A small network was shown many inputs. Here are its activations along a few directions, one row for each input.
Each table varies a few parts of the input and shows all the possible inputs, shuffled.
Descriptions start from the smaller parts, as in this example, which fits no table here: ring(5) and (point or line(9) or (values(3) and line(6))).
Shared parts are said once, and a part with two or three values counts as separate values.

Rows:
x1: |   40 |  393 | -301 | -256 |  373 |  416 |   55 |  264 | -253 | -452 |  -64 | -100 |  213 |   43 |
x2: |  -69 |   46 | -129 |  464 | -307 | -128 |  366 | -269 |  572 |  512 | -541 |  525 |  220 |  578 |
x3: |   40 |  300 | -142 | -269 |  337 |  545 |  -70 | -168 | -354 | -367 |  -71 | -163 | -334 | -320 |
x4: |  118 | -311 |  546 |   88 | -169 | -514 |   51 |   93 |  -21 |  -44 |  311 |  -45 |   52 | -170 |
x5: |  332 | -202 |  -27 | -245 | -364 | -356 | -256 | -193 |   97 |  609 |  -12 |   85 |  120 |   12 |
x6: | -295 |  -59 |  447 |  791 | -105 | -286 |  673 |    2 |  466 | -143 | -209 |  395 |  162 |  397 |
x7: | -104 | -158 |  377 |   75 | -141 | -194 |  149 | -112 | -104 |  -34 |  454 | -261 | -490 | -445 |
x8: |   92 |  273 |  179 |  247 |  101 |  -27 |  717 | -305 |  204 | -400 | -791 |  468 |  275 |  452 |
x9: | -352 |  -25 |  129 |  284 |  103 |  285 | -115 |  133 |  -97 | -119 |  505 | -241 | -445 | -360 |
x10: |  153 |  -54 |  -46 | -328 |  329 |  -22 | -196 |  176 | -228 | -520 | -336 |    6 |  365 |  179 |
x11: |  288 |  171 |  108 | -477 |   89 |   68 |  194 | -418 | -360 | -285 | -120 | -192 | -378 | -395 |
x12: |  -17 | -279 | -358 | -102 |  -87 | -125 | -549 |  200 |  144 |  389 |  -87 |   56 |  326 |  305 |
x13: |  111 |  -50 | -195 | -257 | -334 |  -37 | -160 | -390 |   20 |  623 |  123 | -131 | -417 | -270 |
x14: | -233 | -378 |  218 |  229 |  111 | -289 | -244 |  482 |   33 | -268 |  242 |  -72 |  257 |  129 |
x15: |  509 |   19 |  282 | -467 |   52 | -249 |   98 | -215 | -277 | -297 | -263 |   24 |  162 | -114 |
x16: | -129 |  166 | -611 |  -31 |  -48 |  316 | -298 |  292 |  125 |  457 |  178 |  -57 |  177 |  169 |
x17: | -134 |   75 | -446 |  -46 |  -89 |  444 | -424 | -142 |   28 |  539 |  169 | -113 | -371 | -193 |
x18: | -351 |   72 |  -33 |  299 |  149 |  152 |    7 |  569 |    5 | -199 |  512 | -183 |  105 |    2 |
Question: What is each input in this table made of?
Answer: values(3) and (point or ring(5))
Question: The inputs of x15 and x5 match in every part but the values(3) part. If x11 is changed in the same way as x15 into x5, which row does it become?
Answer: x13
Question: Which other rows agree with x18 in the values(3) part? List them by row number.
Answer: x4, x6, x7, x9, x14
Question: Which other rows does x6 become when the values(3) part takes its other values? List them by row number.
Answer: x2, x8

Rows:
x19: | -133 |  -30 |  -90 |   59 |   42 |  301 | -312 |  -50 |  -68 |  131 |  237 | -130 | -335 | -245 |
x20: |  104 |  -29 | -139 |  -80 |   89 |   92 | -236 |  -76 |   34 |   43 | -367 |  183 |  222 |  208 |
x21: |   19 | -115 |  -89 | -179 |  188 |  173 | -472 |  140 | -214 |  -99 |  105 | -125 |  -27 | -146 |
x22: |   21 |  -74 |  336 |  254 | -235 | -291 |  297 |  -32 |  136 |  172 |  211 |   52 |  -27 |  -54 |
x23: |  119 |   58 |   90 | -161 | -151 |  -12 |   -6 | -114 | -107 |  229 |  368 | -209 | -264 | -402 |
x24: | -100 | -216 |  168 |  227 |  100 | -107 | -188 |  222 |   89 | -173 |  -67 |  111 |  244 |  171 |
x25: | -168 |  -53 |  -97 |  188 |   38 | -101 |  -19 |  443 |  146 |  -71 |  104 |   26 |  400 |  271 |
x26: |   13 |  -41 |  -74 |   -8 | -163 |  -46 |  105 | -375 |  130 |  237 | -299 |  119 | -225 |   35 |
x27: |  -84 |  192 |  358 |  198 |  325 |   68 |  554 |   75 |  -81 | -737 | -127 |   91 |   51 |   20 |
x28: | -195 |  145 | -331 |   15 |  -13 |  297 | -147 |  183 |   -6 |  245 |  399 | -223 | -202 | -130 |
x29: | -260 | -138 |  163 |  463 |  -45 |   11 |  -19 |   37 |  194 |   71 |   66 |  135 |  -76 |   77 |
x30: |  185 | -138 |  346 |   14 | -112 | -418 |  125 |  137 |   13 |  -77 |  102 |   45 |  271 |   68 |
x31: |  -90 | -116 |  -11 | -108 |  -50 |   43 | -141 | -200 |  -94 |   94 |  183 | -226 | -428 | -319 |
x32: |   63 | -187 |   -2 | -347 |   84 |  -92 | -309 |  -24 | -245 | -140 |   65 | -217 | -135 | -201 |
x33: |  170 | -114 |  -66 | -242 |  -18 | -173 |  -67 | -228 |   -5 |   -2 | -403 |  102 |   93 |  157 |
x34: |  139 |  413 |   42 |  -65 |  290 |  242 |  492 | -211 | -144 | -539 | -454 |  117 |   13 |   59 |
x35: | -196 | -239 |  243 |  298 | -131 | -241 |  160 | -105 |  159 |   42 |   18 |   39 | -192 |   22 |
x36: |   16 |  324 |  121 | -183 |  330 |  364 |  252 |  -16 | -392 | -700 |   16 | -210 | -200 | -286 |
x37: |  -52 |   59 | -140 |  152 |  -69 |  212 |  -73 | -236 |  164 |  279 | -249 |  205 | -112 |  105 |
x38: |   43 |  131 | -394 | -119 |   29 |  105 |  -62 |  147 |   96 |  150 | -195 |   83 |  376 |  322 |
x39: |  397 |   48 |   21 | -289 | -136 | -222 |   77 | -154 |  -31 |  121 | -196 |  128 |  252 |   88 |
x40: |  -35 | -304 |  255 |   60 |    2 | -367 |  -17 |   66 |   48 | -205 | -102 |   20 |  113 |  133 |
x41: |  236 |  120 |   16 |  -53 | -270 |  -93 |  244 | -301 |  116 |  362 | -101 |  134 |  -59 |  -44 |
x42: |  276 |  -12 |   96 | -402 |  -28 | -149 | -170 |   61 | -271 |   -7 |  258 | -189 |   23 | -275 |
x43: | -118 |  232 | -385 |  107 | -125 |  218 |   89 |  -21 |  233 |  386 |  -75 |  106 |   36 |  222 |
x44: |  -37 |   47 | -341 | -218 |  129 |  176 | -296 |  381 | -159 |   14 |  266 | -219 |  113 |  -36 |
x45: | -332 |   38 |  -92 |  419 | -103 |   10 |  139 |  251 |  260 |  173 |  238 |   50 |   75 |  181 |
Question: The inputs of x35 and x31 match in every part but one. If x40 is changed in the same way as x35 into x31, which row does it become?
Answer: x32
Question: What is each input in this table made of?
Answer: values(3) and (point or (values(2) and line(4)))

Rows:
x46: |  175 |  -42 |   79 | -151 | -106 | -278 |  190 | -183 |   32 |  -10 | -251 |   80 |  100 |  113 |
x47: |   14 |  -23 |  348 |  278 |  -63 | -179 |  363 | -135 |  142 |  -61 |  -81 |  181 |  -25 |   19 |
x48: |  -33 |   19 |  -41 |   31 |  177 |  -36 |   92 |  245 |   21 | -262 | -131 |   74 |  304 |  224 |
x49: |  233 |  106 |   17 | -129 |   71 |   -3 |   44 |  -66 |  -37 | -140 | -337 |  180 |  287 |  173 |
x50: |   86 |  -45 |  -33 | -233 |  -32 |  -56 |    0 | -264 |  -90 |  -16 | -172 |  -65 | -191 |  -86 |
x51: | -202 |  -98 |  153 |  127 |  105 |   32 |  -83 |  146 |  -92 | -278 |  196 | -144 | -114 | -102 |
x52: |  225 |  235 | -187 | -396 |  139 |  336 | -206 |  -81 | -304 |  -71 |   16 | -151 |  -90 | -236 |
x53: |  138 |  221 |    5 |   53 |   54 |  104 |  245 | -165 |   76 | -115 | -430 |  277 |  207 |  232 |
x54: | -165 |  -99 | -199 |  380 | -327 | -101 |  -37 |    6 |  440 |  661 |  -12 |  241 |  112 |  328 |
x55: |  -74 | -215 | -185 |  196 | -314 | -207 | -241 |  108 |  338 |  640 |   82 |  141 |  192 |  262 |
x56: | -125 |   37 |   58 |  -63 |   96 |  147 | -140 |  213 | -239 | -203 |  468 | -318 | -197 | -312 |
x57: | -106 |  -98 |  261 |  210 |   26 | -187 |  110 |  228 |   24 | -271 |  107 |   -4 |  178 |   97 |
x58: |  108 | -138 |  361 |   97 |  -46 | -288 |  162 |  -34 |   31 |  -85 |   14 |   88 |   53 |  -42 |
x59: | -173 | -213 | -297 |  114 | -237 |   14 | -436 |   23 |  224 |  638 |  166 |  -11 |  -93 |   53 |
x60: |  -98 |  -83 | -389 |  -77 | -246 |  132 | -485 |   83 |   81 |  700 |  436 | -192 | -170 | -168 |
x61: |   91 |   -7 |  157 | -172 |   17 |   48 |  -83 |  -42 | -237 |  -18 |  368 | -226 | -321 | -450 |
x62: |  144 |  103 |  -95 | -214 |  149 |  222 | -149 | -151 | -158 | -144 | -257 |   30 |   -4 |  -23 |
x63: |  -46 |  154 | -246 | -238 |  251 |  298 | -158 |  225 | -240 | -193 |  228 | -249 |  -71 | -185 |
x64: |   79 |   73 |   67 |   31 | -121 | -169 |  390 | -283 |  143 |   15 | -344 |  175 |   22 |  173 |
x65: | -126 |   19 | -153 |  -52 |  259 |  184 | -102 |  160 |  -96 | -267 |  -46 |  -71 |   14 |   27 |
x66: |  166 |   86 | -127 | -413 |  -44 |   60 |  -55 | -191 | -238 |   55 |   97 | -242 | -275 | -299 |
x67: |   15 | -140 |  252 |   15 |   28 |  -69 |  -28 | -114 |  -89 |  -91 |   98 |  -53 | -239 | -240 |
x68: | -126 |  132 |  -53 |  213 |  157 |   72 |  294 |  144 |  133 | -238 | -226 |  169 |  223 |  283 |
x69: | -198 |   15 |  248 |  392 |    7 |  -77 |  312 |  127 |  136 | -247 |   11 |   89 |   98 |  157 |
Question: The inputs of x69 and x56 match in every part but one. If x54 is changed in the same way as x69 into x56, which row does it become?
Answer: x60
Question: What is each input in this table made of?
Answer: line(4) and (point or ring(5))
Question: Which other rows agree with x62 in the line(4) part? List them by row number.
Answer: x50, x51, x59, x65, x67
Question: Which other rows does x52 become when the line(4) part takes its other values? List them by row number.
Answer: x49, x53, x62
